These are the activations of a small network on made-up records, seen along a few directions, one row for each record.
Here are examples, each followed by its value of one field, TEZAM.
Records without TEZAM are marked none.
Other fields move the rows too, some of them a lot.
In the rows, 500 means zero.
Random noise pushes rows far along 17 fixed directions. That doesn't count. These rows show it; they differ only by the noise:
[496 416 414 455 474 667 516 356 636 347 441 544 417 599 598 602 343 507
 232 572 603 681 449 561 614 538 489 422 290]
[472 607 730 593 460 547 437 363 549 578 704 795 568 444 475 434 495 644
 311 793 613 371 386 397 424 256 722 524 492]
[513 443 616 266 501 535 550 399 409 762 611 593 425 399 436 331 459 460
 441 444 486 483 358 520 455 577 674 519 689]
[870 571 543 554 645 427 419 408 542 563 806 473 278 409 568 439 422 503
 575 329 474 442 588 473 360 449 662 441 595]
[589 456 149 602 462 512 566 427 694 585 508 464 623 457 388 529 537 392
 443 437 511 482 493 479 383 672 349 471 714]
[439 316 578 514 456 799 611 550 534 439 281 661 558 462 451 491 547 595
 415 602 298 369 534 307 412 322 466 541 526]
[578 477 316 528 340 222 424 851 735 405 724 337 488 691 531 636 456 441
 706 440 462 432 530 544 917 629 573 379 481]
[745 407 695 441 485 493 446 403 595 470 574 597 418 576 444 607 270 518
 519 553 419 448 582 320 573 371 527 327 403]
[416 496 376 436 397 772 569 439 562 274 451 243 558 407 422 453 383 512
 420 587 642 437 795 509 639 618 620 264 424]
[579 539 426 531 562 603 536 547 734 468 425 529 407 408 688 471 526 574
 515 319 487 409 527 638 511 401 649 523 480]
[504 291 453 578 583 774 554 619 510 438 265 496 404 448 567 542 660 479
 315 489 380 526 586 276 421 302 393 458 472]
[403 665 690 468 403 258 434 357 594 727 409 620 631 481 423 658 356 470
 448 700 581 665 339 472 410 352 546 545 334]
[439 609 530 532 430 308 425 438 543 499 375 295 561 693 418 576 277 304
 619 489 449 675 688 444 472 572 537 429 371]
[455 537 518 585 405 494 613 483 672 390 225 417 465 581 523 436 558 479
 602 533 358 466 672 505 603 451 434 547 400]
[460 505 363 452 612 415 415 453 667 514 290 519 518 514 598 649 499 362
 463 304 610 590 397 657 539 562 526 397 427]
[394 324 389 570 527 596 512 530 480 475 522 379 339 619 410 625 458 538
 541 415 298 467 523 514 568 560 458 338 367]
[494 559 384 574 647 453 401 574 311 562 562 581 397 474 694 616 511 545
 493 394 576 722 278 646 404 503 381 653 373]
[440 462 592 509 414 538 532 550 645 437 343 567 543 664 566 520 272 523
 630 414 236 494 510 419 529 367 589 601 346]
[408 326 453 418 467 755 540 575 483 478 400 582 592 581 513 430 386 454
 434 424 422 464 508 367 552 500 542 478 550]

[311 533 271 427 610 472 489 335 611 732 393 441 749 332 521 278 582 199
 419 180 680 444 313 384 528 485 596 409 621] => fis
[396 522 354 644 545 651 469 451 399 337 797 306 376 441 448 531 609 660
 321 660 747 449 593 578 606 544 531 266 370] => vezed
[810 599 370 580 605 709 497 612 314 391 738 538 507 284 659 529 413 740
 543 456 689 499 601 550 309 443 336 581 554] => botob
[423 412 344 438 490 656 517 438 633 450 406 406 677 454 481 342 539 270
 255 437 668 472 598 291 581 514 588 320 632] => dusir
[567 514 553 442 490 267 454 420 600 488 536 634 681 515 391 451 565 349
 578 494 464 330 400 438 476 609 587 514 755] => lika
[263 400 522 329 499 615 546 355 411 344 237 419 546 559 421 545 384 411
 378 489 398 702 456 551 342 685 576 516 436] => nenu
[507 602 544 547 610 367 453 354 452 482 516 578 489 310 541 461 683 514
 534 472 512 465 327 541 397 451 500 618 501] => bim
[414 561 471 429 436 475 571 568 504 741 575 304 434 472 579 313 434 412
 463 377 552 636 505 440 595 450 605 520 488] => nenu
[702 493 615 483 572 343 328 669 426 621 468 778 621 905 576 475 334 290
 646 347 543 539 621 429 507 533 397 536 725] => dusir
[387 578 327 455 499 524 394 489 433 585 614 284 538 454 452 651 271 437
 458 455 712 663 546 621 490 658 605 324 408] => koril
[676 436 811 279 663 572 486 464 303 268 237 629 209 489 632 556 626 557
 452 600 523 629 560 700 513 513 431 538 399] => rorit
[626 507 410 575 357 479 617 497 537 389 659 201 501 653 337 372 462 453
 505 565 464 508 829 384 447 635 405 423 673] => neki
[348 462 166 605 257 629 621 717 484 471 741 330 549 522 533 545 404 639
 439 660 562 634 445 502 713 593 324 595 341] => rapot
[460 345 433 438 539 383 476 578 552 593 286 477 553 734 506 403 576 141
 456 281 414 606 507 336 544 578 440 477 687] => dusir
[536 689 558 482 464 487 491 447 385 578 746 549 544 343 558 378 495 572
 365 686 781 583 422 498 460 455 578 612 541] => vezed
[267 550 389 517 540 488 460 290 559 460 287 466 642 572 428 626 446 407
 370 493 611 637 439 632 347 643 528 455 416] => vezed
[388 462 522 481 493 614 425 513 431 413 538 716 599 673 580 434 450 437
 348 603 605 549 434 498 538 581 612 557 551] => rapot
[386 376 520 456 580 551 379 613 382 401 680 328 372 560 532 623 430 482
 367 430 392 651 417 407 403 467 713 420 367] => lutos
[423 588 334 701 303 352 505 565 538 480 797 366 755 744 345 269 463 381
 591 547 523 385 635 295 593 620 482 487 718] => neki
[762 403 634 252 536 493 568 509 706 645 489 586 221 340 708 557 393 555
 413 338 427 615 297 520 607 288 584 547 353] => fis
[584 389 409 526 689 542 426 514 559 489 627 469 311 399 498 569 618 517
 490 310 450 350 444 589 499 520 647 323 537] => rorit
[325 617 277 625 408 277 435 554 364 389 719 241 603 571 445 570 409 489
 680 535 605 596 426 504 745 640 299 430 266] => vufeb
[501 373 382 524 661 508 371 617 550 556 416 469 558 393 548 610 638 325
 384 342 598 472 469 276 542 339 518 270 501] => none
[489 489 362 613 595 609 449 321 541 417 593 305 473 388 425 446 549 409
 394 440 571 407 631 391 433 516 613 278 523] => koril
[734 640 470 501 565 461 503 424 395 542 700 553 432 206 506 435 632 665
 652 525 699 307 512 653 556 534 383 478 580] => none
[717 555 305 608 452 505 454 697 455 467 856 547 644 334 530 651 387 676
 553 535 474 534 384 420 290 490 447 678 604] => donin
[569 406 438 581 524 647 565 467 477 611 649 462 216 682 508 467 373 598
 544 361 343 509 608 622 551 568 422 464 456] => bim
[570 510 267 659 501 228 513 481 812 507 696 356 446 684 508 415 605 352
 547 289 415 417 466 543 589 633 582 450 662] => nenu
[405 504 465 727 424 483 497 539 588 404 631 305 438 578 533 591 349 545
 508 539 255 626 527 311 396 335 601 582 227] => rapot
[468 489 597 416 601 736 520 574 175 321 455 494 545 498 440 428 346 647
 751 312 289 407 678 643 123 665 613 616 676] => neki
[381 472 532 329 482 433 492 688 619 671 425 545 365 486 545 737 474 609
 505 439 453 569 335 836 542 534 698 509 409] => none
[453 491 498 610 623 563 337 465 403 459 445 526 480 592 486 747 366 529
 472 537 633 569 550 501 555 408 367 281 200] => rorit
[491 459 317 650 424 638 615 411 654 321 525 338 485 649 543 338 294 475
 577 335 283 487 613 370 558 522 462 534 402] => vufeb
[587 561 456 624 470 318 324 580 583 500 665 525 536 764 633 593 364 365
 395 534 638 719 451 364 572 432 449 503 386] => lutos
[451 712 467 602 537 372 386 586 490 383 519 333 539 496 591 555 568 467
 497 522 582 668 564 603 256 513 626 622 474] => lutos
[488 523 602 498 539 721 519 461 481 478 173 570 389 772 586 442 472 434
 281 596 576 722 784 689 295 616 488 582 572] => ral
[712 414 548 409 595 293 442 638 520 508 520 300 206 497 511 722 653 394
 419 469 451 669 547 509 459 522 469 381 509] => lika
[453 383 241 576 429 588 680 373 633 424 380 418 443 585 454 370 652 412
 423 453 352 529 513 566 541 730 319 591 622] => bim
[494 517 350 668 325 525 568 784 612 623 682 715 667 466 546 423 692 625
 409 719 513 411 339 421 550 426 420 757 721] => ral
[454 560 607 596 584 418 403 331 456 386 261 519 566 565 556 583 499 330
 314 601 578 778 493 307 318 358 396 520 323] => botob
[291 515 321 384 272 444 670 649 588 897 545 246 462 451 413 420 517 420
 363 552 594 699 429 561 643 613 472 507 563] => vufeb
[251 514 414 653 522 481 459 519 680 690 385 394 635 566 420 568 543 336
 346 400 446 552 490 417 250 420 694 435 540] => sogap
[282 351 558 405 466 562 555 491 493 663 362 459 506 541 235 593 485 509
 639 442 323 314 526 577 572 604 536 283 499] => sogap
[788 382 606 257 419 385 598 723 706 382 363 492 373 421 640 588 574 497
 469 520 356 624 473 519 544 491 530 666 596] => ral
[349 620 540 516 508 485 419 571 493 709 408 505 632 452 558 634 291 538
 602 430 643 532 487 511 541 289 513 435 288] => koril
[473 503 661 374 593 361 438 559 329 819 655 533 353 566 604 325 532 418
 542 298 641 488 381 531 746 441 568 409 506] => sogap
[434 580 513 444 396 505 473 588 531 602 561 438 615 484 368 505 429 494
 526 604 634 396 649 538 580 551 628 360 565] => fis
[425 439 489 607 554 457 512 412 553 852 601 415 216 817 497 435 518 380
 307 399 413 660 491 504 506 471 517 393 496] => donin
[574 447 573 354 504 490 462 603 464 402 528 478 381 475 450 735 412 616
 570 520 428 497 517 661 499 605 548 434 439] => lika
[234 521 417 435 468 469 502 711 566 453 420 225 592 384 422 519 718 432
 485 467 452 440 550 577 447 578 814 423 635] => donin

Here are new rows. What is TEZAM for each?
[456 605 741 366 638 644 441 451 259 600 521 709 474 587 627 200 420 541
 594 367 721 358 564 640 624 461 613 443 568] => vufeb
[483 684 770 350 508 363 445 335 318 628 414 325 518 330 361 652 283 529
 558 605 670 693 621 487 347 394 475 344 275] => neki
[498 378 467 400 567 551 444 580 428 419 503 631 468 561 651 582 369 496
 553 352 422 595 325 550 545 564 523 589 412] => rapot
[482 625 551 767 532 460 394 414 611 413 557 661 649 651 607 279 542 416
 527 496 508 323 547 280 531 295 610 541 507] => none
[425 649 490 693 620 594 474 335 591 431 508 496 428 410 488 468 692 668
 515 523 622 230 628 709 534 433 597 305 432] => donin
[723 490 544 464 549 239 408 622 670 550 616 638 375 526 603 684 471 523
 581 394 432 544 290 582 523 458 528 544 498] => vufeb
[571 518 426 390 618 523 540 396 658 445 510 425 274 356 597 524 547 568
 453 341 526 491 456 846 474 651 670 462 504] => ral
[503 494 335 473 497 500 609 532 613 437 518 305 256 403 515 525 725 532
 440 467 477 549 496 843 511 762 582 514 562] => sogap
[616 442 515 589 528 406 450 474 674 533 603 519 415 589 442 710 429 551
 452 523 382 503 463 470 421 435 503 410 430] => ral
[385 470 605 542 545 667 450 575 284 357 410 567 494 582 585 485 539 547
 403 597 489 605 508 437 374 422 455 616 414] => lutos
[379 330 363 488 461 650 561 677 479 596 586 426 435 364 423 769 486 638
 331 584 383 596 355 461 391 456 460 480 408] => lika
[358 502 420 455 415 381 597 393 344 424 562 321 476 397 441 371 650 447
 474 574 398 661 282 491 425 679 404 717 501] => lutos
[385 356 371 403 330 628 637 806 410 494 538 442 498 479 478 566 587 612
 351 687 496 637 430 537 582 567 357 623 536] => dusir
[475 574 490 794 477 548 471 686 473 624 579 541 545 735 417 420 507 551
 666 493 333 332 777 468 290 458 536 571 698] => none
[334 518 367 650 548 720 530 384 504 432 427 658 744 438 509 496 465 632
 391 461 566 442 385 445 284 364 394 559 461] => neki
[529 420 594 483 405 713 541 610 411 566 482 665 454 780 439 436 384 532
 430 673 476 522 698 565 513 611 476 551 638] => rorit
[453 699 561 635 538 536 437 502 336 368 355 500 667 577 647 246 531 384
 604 491 650 487 724 398 520 429 472 592 494] => none
